Each row below holds a small network's activations on one input, seen along a few directions.
In each table, some parts of the input vary, and every possible input appears once, in random order.
A made-up example of a description, with smaller parts first: one of 2 separate values, together with either a single point or one of 9 places along a line or (one of 4 places along a line, together with one of 8 places around a ring).
Shared parts are said once, and a part with two or three values counts as separate values.

Other details of the inputs shift rows strongly along two fixed directions, in all tables alike. That doesn't count.

Table:
x1: [  9  24  38  -3  22  11 -36 -10  -8 -12   7  28]
x2: [  9  59  31 -22 -30 -10 -45  -7  12  -8   5  24]
x3: [  36   81  -15  -69 -114    2  -45   33   26   30    9    1]
x4: [-26 -49 -39  19   0   3  64  16  44  -2  15 -21]
x5: [ -7  -8  51  13  65   9 -49 -45 -78 -18 -38 -29]
x6: [ 11  53  32 -34 -14  17 -73 -17 -39 -14 -28 -25]
x7: [ -1 -25 -14  -4 -17 -16  26  21  70   7  29  41]
x8: [-11  71  33  -8  16  43 -78 -26 -68 -22 -49 -25]
x9: [  37   79   -8  -69 -111    4  -41   25   13   30    4    2]
x10: [  6  57  40 -33  -1  20 -88 -18 -54 -14 -33 -23]
x11: [ -9 -62  -6   8  14 -15  38  -1  16  -2  11 -24]
x12: [  6 -61 -34  17  11 -32  49  12  35  12  23  -8]
x13: [  3   2  30  12  57   2 -59 -33 -62 -18 -30 -18]
x14: [ 11  59 -11 -11 -22  20 -23   0 -18  -5 -24  -8]
x15: [  7  54 -10  -8 -39  14 -11  15  -2   8 -15 -10]
x16: [-20 -70  -8  10  26 -13  33   9  10   0  15 -17]
x17: [-23 -20 -23  -1 -11  19  39   7  10   1   3 -14]
x18: [  4  -6   3 -11   7   2 -24  -5 -26  -6  -7 -10]
x19: [ -5 -30 -10  -5 -12 -13  31  18  58   7  28  43]
x20: [ -8 -61  14  48  66 -25  12  -8 -30  13  -2 -13]
x21: [  8  62   7  -6 -27  20 -22  -2 -31   6 -28 -11]
x22: [-20 -28  43  40  69 -23  -7 -22 -17 -13   7  22]
x23: [  9 -28 -50 -45 -71  -9  45  34  53  17  37   4]
x24: [-15 -40 -14  42  52   1  44 -10 -25  -3 -11  -9]
x25: [-33 -65  -4  52  64   4  53 -20  -8 -13 -10 -29]
x26: [  7 -44 -33  -8 -40 -27  52  32  40  37  35   1]
x27: [ -9  16  30  36  66  24 -32 -48 -77 -28 -50 -26]
x28: [-22 -44   6  53  81  12  21 -34 -51 -18 -26 -19]
x29: [-10 -20  -6  -1 -21 -30  29  24  63   5  44  32]
x30: [ 14 -30 -23  -4  -9 -21  28   6  17  14  13  -5]
x31: [ 16  23  35   5  18   2 -30 -17   7 -15   6  18]
x32: [ 13  30  71  21  62  10 -57 -49 -45 -24 -21  11]
x33: [ 15  79  10 -68 -98   0 -31  18  34  10  25  42]
x34: [ 17  50  59  -8  23  20 -61 -32 -38 -16 -12  23]
x35: [  2 -59 -46  -4 -23 -24  55  24  57   5  32  -9]
x36: [-13 -25 -29  19 -10  -2  59  22  15  19   9  -3]
x37: [  8  -5  38  23  73  -3 -42 -44 -81  -6 -35 -15]
x38: [ -7   7 -60 -37 -78  17  42  44  49   9  25   7]
x39: [ -6 -69  10  40  71 -19  19 -29 -27 -14 -10 -23]
x40: [  9  80 -33 -59 -92  34 -30  29  14   0  -4   2]
x41: [-15 -73  30  57  89 -20  29 -32  -1  -8  -2  27]
x42: [  3 -45 -29   1   2 -20  33  18  15  16  22   2]
x43: [  2   9 -19   9  -2   7  22   0  -9  -1 -12  -8]
x44: [ 12  10  -2 -21 -31   0   5  23  57   1  38  32]
x45: [  4  77   2 -24 -45  27 -38  16 -29  10 -22   0]
x46: [ -5   2 -54 -11 -64  -2  53  54  57  25  27   2]
x47: [  6 -20  -4  12   5 -21   0  13   2  19   9  -7]
x48: [-40 -83 -41  33  23  -1  85  22  37   2  22 -14]
x49: [ 12  84  60 -23 -16   1 -74 -31 -30 -15 -16  21]
x50: [  16   85  -45  -68 -118   33  -17   33   35    2    1    0]
x51: [  1 -64 -39  13  11 -30  48  21  34  16  29  -2]
x52: [  6  76  15 -12   1  33 -59 -12 -67  -9 -43  -5]
x53: [  4 -18   0   4  -4 -16  17   3  56   0  15  31]
x54: [ -5 -36  56  57 100 -13 -15 -54 -29 -20 -27  17]
x55: [-14 -42 -36  36  30  -7  54  15  13   0   5  -6]
Each input here is: one of 5 places around a ring, together with either one of 3 separate values or (one of 2 separate values, together with one of 4 places along a line).
Changing only the place on the ring of 5 turns x28 into x27. The same change can be made to x24. Which row results? -> x43
Changing only the place on the ring of 5 turns x13 into x18. The same change can be made to x8. Which row results? -> x48
Start at x45 and move only the place on the ring of 5, one step at a time. The first step leads to x46. Which rows follow, in order? -> x15, x21, x36
Which other rows does x23 become when the place on the line of 4 takes its other values? List them by row number. -> x5, x26, x37
Which other rows does x3 become when the choice among 2 separate values takes its other values? List them by row number. -> x15

Table:
x56: [ 11   5  15 -18 -20 -16 -14   4  22   3  16   8]
x57: [-34 -49  23  78  89 -10  39 -20   6 -16   1  15]
x58: [  2 -10 -32 -22 -46  -4  22  27  27  14  14 -18]
x59: [ -2 -58   9  48  67 -27  29 -17   2  -1   8  15]
x60: [  6  66  20 -32 -22  28 -73 -18 -58  -9 -33 -27]
x61: [ 11  62   8 -24 -16  35 -52 -16 -50  -4 -37  -8]
x62: [ 16  21   6 -27 -39 -17 -16  13  26  15  17  15]
x63: [  2 -27  37  46  77 -22 -14 -27 -34  -3  -7   9]
x64: [-14 -42  41  38  86  -9 -10 -35 -26 -23  -7   4]
x65: [  0  38   2 -24 -15  26 -39  -5 -31 -11 -28 -19]
x66: [ 10 -23 -26 -15 -35  -9  43  21  61   8  30  33]
x67: [ -6 -23 -47 -16 -35   9  48  22  34   3  16  -7]
x68: [  8  11 -24 -11 -33   1   7  19  -5  15  -1 -10]
x69: [-21  25 -32   3 -37  18  37  22  30   2   5  -4]
x70: [  6   2  -9 -31 -42   5  19  16  45   2  27  25]
x71: [ 16  66  54 -25   5  12 -96 -29 -44 -17 -27   4]
x72: [  0 -16 -43  -8 -34  -7  48  29  22  17  12  -2]
x73: [-11 -45  -2  38  50 -14  20  -6 -26   6  -7 -31]
What do these inputs look like to the network? -> one of 2 separate values, together with either a single point or one of 8 places around a ring
Changing only the choice among 2 separate values turns x59 into x72. The same change can be made to x62. Which row results? -> x73
Which other rows does x71 become when the choice among 2 separate values takes its other values? List them by row number. -> x60

Table:
x74: [  6  17  44   4  36   0 -65 -26 -48 -15 -23 -19]
x75: [  8   1 -52 -31 -43   8  11  34   8  13   6 -12]
x76: [ 10 -59  -8  24  29 -31  39   2  15  11  21  12]
x77: [ -4  27   6  18  43  17 -45 -11 -75  -3 -45 -28]
x78: [ -9 -61  -6  44  50 -19  50 -10  32  -9  16  16]
x79: [ 20   4 -10 -21 -34 -21  -2  14  29  10  19  15]
x80: [  0  -3 -30   0 -34  -7  36  15   7  20  -2 -32]
x81: [-15 -34 -51  14  13  14  48  16  15  -5   3  -7]
x82: [-14  41  38  10  19  18 -47 -14 -37 -16 -26 -12]
x83: [-24 -40 -25  53  60   6  34   5 -24  -6 -17 -21]
x84: [-11 -47  -9  44  35 -13  54   5  15   8  16  17]
x85: [  5  46 -34 -25 -79  15  20  22  19  12  -5 -19]
x86: [-19 -81 -11  21  31 -26  48   4  14   6  25  -7]
x87: [  4 -19  29  25  54 -17 -32 -25 -26 -10  -8  -9]
x88: [  5   5 -15 -13 -24  11  25   9  27   4  16  29]
x89: [ 13  52  16 -20 -31  -4 -47   4   2   9  -1   0]
x90: [ 15 -23 -14 -11 -12 -12  28   4  33   4  15  24]
x91: [  0   1  -9  -9 -34 -12   5  27  36  12  22  -5]
x92: [  5 -11  -7 -20 -26  -8   7  10   4  13  14   8]
x93: [  4 -18 -13   5   0  -7  40   7  37  -1  18  27]
x94: [ 22  80   8 -27 -50  13 -35   8   0   7  -8  28]
x95: [ -6  48  11 -34 -33  29 -29  -6  -7 -10  -8   9]
x96: [-27 -54   1  32  47  -1  40  -5  18 -17  14  -9]
x97: [ -4  36  42  26  40   5 -52 -27 -34 -16 -25  -2]
x98: [ 16   8 -29 -24 -48   0  14   9  -1  13  -1 -31]
x99: [ 26  24 -17 -46 -65   0  -7  23  19  20  20  22]
x100: [ -6  -8  28  29  58   0 -13 -28 -10 -24  -7   0]
x101: [-29 -10  32  39  57   1  -6 -21 -40 -13 -18  -9]
x102: [ -9  24  27  -1   3   3 -33  -8 -36   5 -10  -9]
x103: [ -3  -5 -17 -41 -51   7  12  14  31   5  20   9]
x104: [ -9  -7 -16 -17 -41 -12  20  33  39  15  24 -10]
x105: [  3  -9 -11 -28 -33  -1   3  13  41  -4  18   0]
x106: [ 17  20 -36 -43 -70  14  14   8  15   7  -4 -19]
x107: [-28 -61   1  54  50 -19  46   3  29  -7  16 -10]
x108: [ 22  46  28 -25   0  22 -57 -26 -41  -6 -24  17]
x109: [-22 -90  -7  28  48 -17  52  -3  26 -11  19 -13]
x110: [ 15  30  36  17  34  -7 -39 -22 -45   5 -22   7]
x111: [  3  -2  33  33  55  -6 -19 -20 -48   6 -20   4]
x112: [ 12   8  -3   1 -18 -22   2  12  23  14  13  12]
x113: [  5  53  13  -4   0  32 -34 -32 -51 -17 -44 -27]
x114: [ 12  27 -54 -54 -66  27  -3  30  16   5   0  -4]
x115: [  2  12  36  -4  36  17 -43 -35 -56 -13 -29   4]
x116: [  5  74  21 -42 -32  36 -49  -9 -27  -9 -17  15]
x117: [ -2  35  38   3  19   6 -46 -16 -57   4 -27  -3]
x118: [-10   9 -14 -10 -37   4  27  23  24  11  16  17]
x119: [ -6   3  -8 -13 -26   7  11  12  42 -11  15   6]
x120: [ -2   6  33  46  58 -10 -18 -25 -25 -11 -19  10]
x121: [ -1 -51 -11   8  13 -18  26   0  40  -5  21   6]
x122: [ 24  25 -14 -45 -58  -2 -10  12  39   3  16  25]
x123: [-17 -66  11  31  56 -20  17  -9  -8  -5   7 -23]
What do these inputs look like to the network? -> one of 5 places around a ring, together with either one of 2 separate values or one of 8 places around a ring
Changing only the place on the ring of 5 turns x74 into x119. The same change can be made to x75. Which row results? -> x81
Changing only the place on the ring of 5 turns x121 into x97. The same change can be made to x103. Which row results? -> x101
Start at x96 and move only the place on the ring of 5, one step at a time. The first step leads to x82. Which rows follow, in order? -> x104, x123, x109
List by row number the other rows that have the place on the ring of 5 in common with x91. -> x77, x80, x89, x102, x104, x110, x111, x112, x117
Start at x117 and move only the place on the ring of 5, one step at a time. The first step leads to x118. Which rows follow, in order? -> x116, x115, x92
